Each row below holds a small network's activations on one input, seen along a few directions.
Each table varies a few parts of the input and shows all the possible inputs, shuffled.
Descriptions start from the smaller parts, as in this example, which fits no table here: one of 8 places around a ring, together with either a single point or one of 11 places around a ring or (one of 3 separate values, together with one of 4 places along a line).
Shared parts are said once, and a part with two or three values counts as separate values.

Other details of the inputs vary at random and push rows far along two fixed directions, the same in every table; ignore that.

A family of inputs:
row 1: [-34.3 -14.5  46.1 -20.1  14.3  42.7 -68.5 -25.0  12.1  53.9 -10.4 -38.2
  21.2]
row 2: [ 25.5  19.1 -30.5   0.9   4.1 -33.4  41.8   6.8 -31.9   0.8   6.4  21.4
  -4.3]
row 3: [-19.1   8.6  38.3 -12.8  -2.0  36.0 -57.4 -35.4  16.8  39.5  -3.2 -50.4
  10.9]
row 4: [ 17.4   0.4 -24.2 -11.5   3.0 -14.9  21.4 -18.3 -41.7  25.2  -1.9  11.0
  -5.2]
row 5: [ 15.4   9.2 -24.9  -1.6   1.2 -30.8  45.4  17.8 -23.8   3.9  -0.5   7.8
  -0.6]
row 6: [ 15.2   7.5  -5.6  14.5   8.9 -25.7  25.1  30.0   8.2 -20.1 -10.6  21.5
   1.2]
row 7: [ 12.8   3.8  -1.9  -4.8   1.5  -0.5   5.1 -13.6  -9.9  12.9  -8.9  -5.8
  -3.5]
row 8: [-31.3 -18.5 -13.2   2.0  -8.1   5.5  12.8 -12.6  -3.6 -29.4  29.8  13.6
  -9.9]
row 9: [ 25.8  17.2  -0.2  21.6  -8.3 -12.4  18.9  21.7  37.3 -33.5 -18.5  -0.8
 -10.8]
row 10: [  8.0  18.9   4.0  -1.4  -7.3   3.2  10.1  32.2   7.6 -13.0  -8.6 -10.3
   2.4]
row 11: [ 12.9   2.4 -13.4   5.2  11.5 -17.6  13.2   0.2 -22.9   4.5  -5.6  24.5
   1.7]
row 12: [ -3.0 -18.3 -24.4  -3.5 -12.7 -17.2  41.0  -1.7   2.2 -50.4  31.2  20.6
 -17.9]
row 13: [ -7.8   3.8  -3.2   2.6  16.5  -3.1   1.0   5.0 -14.1  18.1  -3.2   0.4
   6.4]
row 14: [-24.2   1.2  38.4 -26.9  13.7  32.5 -61.4 -27.7   2.9  56.7   7.3 -48.9
  17.4]
row 15: [-31.4 -19.3  29.5  18.0 -16.3  34.5 -35.4  -7.1  40.3 -29.7  24.8 -16.3
 -11.1]
row 16: [-19.9 -35.5 -33.1 -24.6  -7.2 -10.6  20.7 -33.6 -37.8  -8.4  36.9  14.8
  -0.1]
row 17: [ -2.5   7.7 -19.0  -0.1  14.2  -6.4  12.1  -2.2 -28.5  23.4  -0.4  14.5
   6.8]
row 18: [ 15.6  12.0   9.3  13.7  -7.1  -3.4 -15.9  18.0  36.0 -20.6 -16.4   5.1
  -9.5]
row 19: [-26.1  -6.5  43.1 -20.6  15.8  40.4 -72.4 -28.8  11.5  50.6  -3.5 -28.2
  22.7]
row 20: [  2.7 -10.9  -7.0  18.4 -25.7 -12.8  29.7  12.2  16.8 -53.9  33.4   8.3
 -19.4]
row 21: [-16.2  -6.8 -21.9 -23.4  18.7   6.9  -3.8 -46.9 -78.8  71.2   7.3   5.4
  15.1]
row 22: [  0.8  25.5  25.0  30.4  -6.7  13.2 -25.3  26.6  55.7 -29.9 -20.1   1.8
 -14.8]
row 23: [-35.2 -38.5  33.7 -19.8  -7.2  47.8 -58.5 -47.8   8.5  17.5  36.0 -42.2
  -1.4]
row 24: [  6.6  11.7  22.6  20.4  -6.1   9.9  -6.3  50.6  47.2 -43.3 -25.9   2.4
   1.9]
row 25: [ 29.8  19.7  -3.2  12.9   2.9 -16.0  15.0  28.3  28.0 -28.7  -8.0  15.6
 -12.2]
row 26: [  0.4  23.1  36.9   7.6  -6.5  19.5 -47.2   5.9  47.8  -6.1  -7.4 -24.9
  -9.0]
row 27: [  5.9  13.9  33.3  -1.6   7.3  21.1 -41.2  12.7  53.4  -2.9  -6.8 -21.7
   2.2]
row 28: [  8.8  14.5  32.5  11.4   0.3  11.6 -20.7  40.2  74.0 -26.6 -17.5 -19.5
  -8.0]
row 29: [-34.5  -1.3  36.1 -11.6   8.1  47.1 -65.1 -44.8  -6.2  55.0  -9.3 -35.4
  10.9]
row 30: [ 25.1  18.1 -26.2  -2.7   1.6 -34.1  43.7  16.5 -23.1  -1.9   7.9  20.7
   1.0]
row 31: [ 20.0  17.1  11.8  14.7  -0.6  -8.3  -8.2  40.0  58.1 -36.2 -13.0   9.4
  -2.7]
row 32: [ 11.2   5.6   0.8   2.6  -7.1   2.3   4.3  38.3  20.7 -24.7 -19.0  -0.1
   4.2]
row 33: [ -4.4   3.9 -18.2  11.7   3.1  -2.6  16.5 -14.1 -28.0  18.8 -11.4   4.4
   4.2]
row 34: [ 16.7  11.0   7.8  23.9  -9.3  -4.2  -6.6  21.1  48.6 -35.9 -23.1  -4.2
  -4.7]
row 35: [ -2.4 -10.8 -20.4  -7.3   3.0  -7.2  18.4 -34.4 -54.1  40.4  -9.0   8.6
  12.7]
row 36: [ -6.3   1.5 -13.0   7.1   9.2 -10.0  22.5  15.2 -15.3  10.6  -8.5  10.8
   1.8]
row 37: [-51.9 -33.4  32.1 -20.9  -4.0  42.3 -53.5 -44.0  14.0   4.5  30.4 -19.7
   7.8]
row 38: [ 19.1  10.1 -34.3  -4.6  -3.9 -29.6  46.9 -11.8 -54.4  15.9   0.1  13.9
  -4.5]
row 39: [  5.6  -2.8 -12.7   1.3   3.2 -11.9  18.7 -17.8 -39.4  18.8 -12.5  15.8
   3.0]
row 40: [ 25.2   6.3 -26.2   0.1   3.3 -28.5  26.2   8.0 -18.3  -5.0  -4.3  25.6
  -1.4]
row 41: [-31.5 -53.7 -20.2 -24.6  -5.6   8.1   8.9 -64.5 -78.9  41.8  40.9   6.9
   9.0]
row 42: [ 14.5  -4.1 -28.9  -2.3   2.4 -28.9  39.7  21.6 -16.9   0.8 -10.1  19.8
   0.8]
row 43: [-10.9 -18.8 -19.0 -27.0   9.0  -0.6   0.7 -52.8 -84.6  74.0   0.6  11.6
  13.5]
row 44: [  0.5 -35.1 -32.0   2.8 -17.2 -21.3  38.6 -11.7 -28.3 -27.0  31.7  20.9
  -9.1]
row 45: [ 17.1  10.6   5.8  -1.0  -4.5   4.2  10.1  35.4  19.9 -23.0 -13.6  -5.4
   2.2]
row 46: [  8.0  12.0  27.5  14.1   5.4   2.1 -29.9  39.1  65.9 -29.9 -14.4 -10.7
  -2.7]
row 47: [ 17.2  11.6  10.6  18.4  -6.2  -4.4  -9.6  18.0  37.3 -28.9 -21.5  -0.8
  -8.3]
row 48: [ -7.4   2.3 -15.4  -3.9   4.0   5.9  17.2  11.5 -36.2  12.8  -9.9   4.1
  10.0]
row 49: [ 26.1  13.8  -3.3  10.2   8.0 -20.7  20.2  35.6  27.9 -26.8  -6.7   5.7
  -8.0]
row 50: [ -9.7 -15.7 -29.3  -7.7 -14.6 -19.6  41.1 -12.1 -21.8 -35.8  38.9  16.3
 -11.8]
Each input here is: one of 5 places along a line, together with either one of 2 separate values or one of 8 places along a line.
Question: The inputs of row 22 and row 18 match in every part but the place on the line of 5. If row 21 is changed in the same way as row 22 into row 18, which row does it become?
Answer: row 40
Question: The inputs of row 12 and row 16 match in every part but the place on the line of 5. If row 7 is changed in the same way as row 12 into row 16, which row does it become?
Answer: row 47
Question: Change only the choice among 2 separate values in row 15. List by row number the other rows that result.
Answer: row 8
Question: Change only the choice among 2 separate values in row 12. List by row number the other rows that result.
Answer: row 23
Question: Start at row 35 and move only the place on the line of 8, one step at a time. The first step leads to row 39. Which rows follow, in order?
Answer: row 43, row 11, row 19, row 6, row 1, row 24
Question: Change only the place on the line of 8 in row 3. List by row number the other rows that result.
Answer: row 2, row 5, row 10, row 14, row 26, row 30, row 38

A family of inputs:
row 51: [  3.6   3.2 -25.2   5.3   0.5 -18.5  26.9  -9.4 -38.9   7.9  -4.5  23.9
  -0.1]
row 52: [  4.4  17.9  34.6  30.5  -8.7  17.3 -32.2  21.8  71.7 -41.7 -21.0  -6.8
 -11.1]
row 53: [ -5.1 -11.2 -32.4 -11.0  -0.6 -19.0  37.8 -11.1 -32.5  -5.5  18.1  18.4
   2.1]
row 54: [ -3.0 -16.4 -22.4 -10.4  -1.4 -12.7  29.0   2.2 -27.1 -14.3  14.8  16.8
  -2.8]
row 55: [ -6.4  12.3  21.3  20.1 -10.2  19.6 -10.7  34.7  45.5 -31.1 -12.0 -19.1
  -2.3]
row 56: [ 15.7  -3.2 -27.2 -13.5   9.2 -24.2  34.9   9.0 -32.6  14.7  -2.0  11.5
   7.2]
row 57: [  7.2  11.5  39.8   5.0  -9.9  18.4 -43.6  12.1  64.9 -17.5 -13.1 -30.0
  -4.4]
row 58: [-31.2  -2.1  33.9 -12.7   9.2  42.1 -62.3 -34.0  -2.9  51.0  -2.3 -24.7
  12.7]
row 59: [  3.2 -10.0 -23.4   2.8   6.8 -20.0  31.4   7.1 -31.1   9.0  -9.1  25.4
   6.6]
row 60: [  6.0  -6.6 -20.8  10.4  -9.8 -18.3  30.5  -6.1  -5.6 -20.1  18.3  15.0
 -16.7]
row 61: [ 26.2  13.2 -13.9   0.7  -4.0 -24.4  29.2   8.5  -6.6 -13.5  -3.0  10.9
  -7.5]
row 62: [-34.0 -30.5  12.6 -28.0   5.2  29.6 -42.0 -68.8 -40.4  58.4  30.8 -30.1
  13.2]
row 63: [ -0.7 -13.6  -1.0   0.7  -8.8  -0.9  10.0  15.2   5.8 -27.9  12.7   8.9
  -1.2]
row 64: [  4.6   4.2 -19.7  12.9   8.1 -13.6  25.8  15.8 -15.1  -2.6  -9.6  23.5
  -3.9]
row 65: [  2.3  17.0  25.0  -2.2   7.2  12.3 -24.5  10.9  31.6   0.1  -4.4 -17.8
   0.2]
row 66: [-19.4  -7.0   9.6 -40.4  12.3  26.4 -49.1 -52.6 -41.2  75.8  10.5 -34.8
  19.9]
row 67: [ 10.0  20.6  27.8  12.3   2.5   4.1 -21.2  39.9  60.4 -25.0 -11.0 -11.9
  -4.0]
row 68: [ 16.7   0.6 -18.7  17.4  -7.5 -18.3  30.1   4.9  -5.7 -17.6 -13.2  20.7
  -8.1]
Question: Describe the family of inputs behind these rows.
Answer: either a single point or one of 5 places along a line or (one of 2 separate values, together with one of 6 places along a line)
Question: Start at row 59 and move only the place on the line of 6, one step at a time. The first step leads to row 64. Which rows follow, in order?
Answer: row 58, row 51, row 52, row 68
Question: List by row number the other inputs of the same sort as row 60.
Answer: row 53, row 54, row 62, row 63
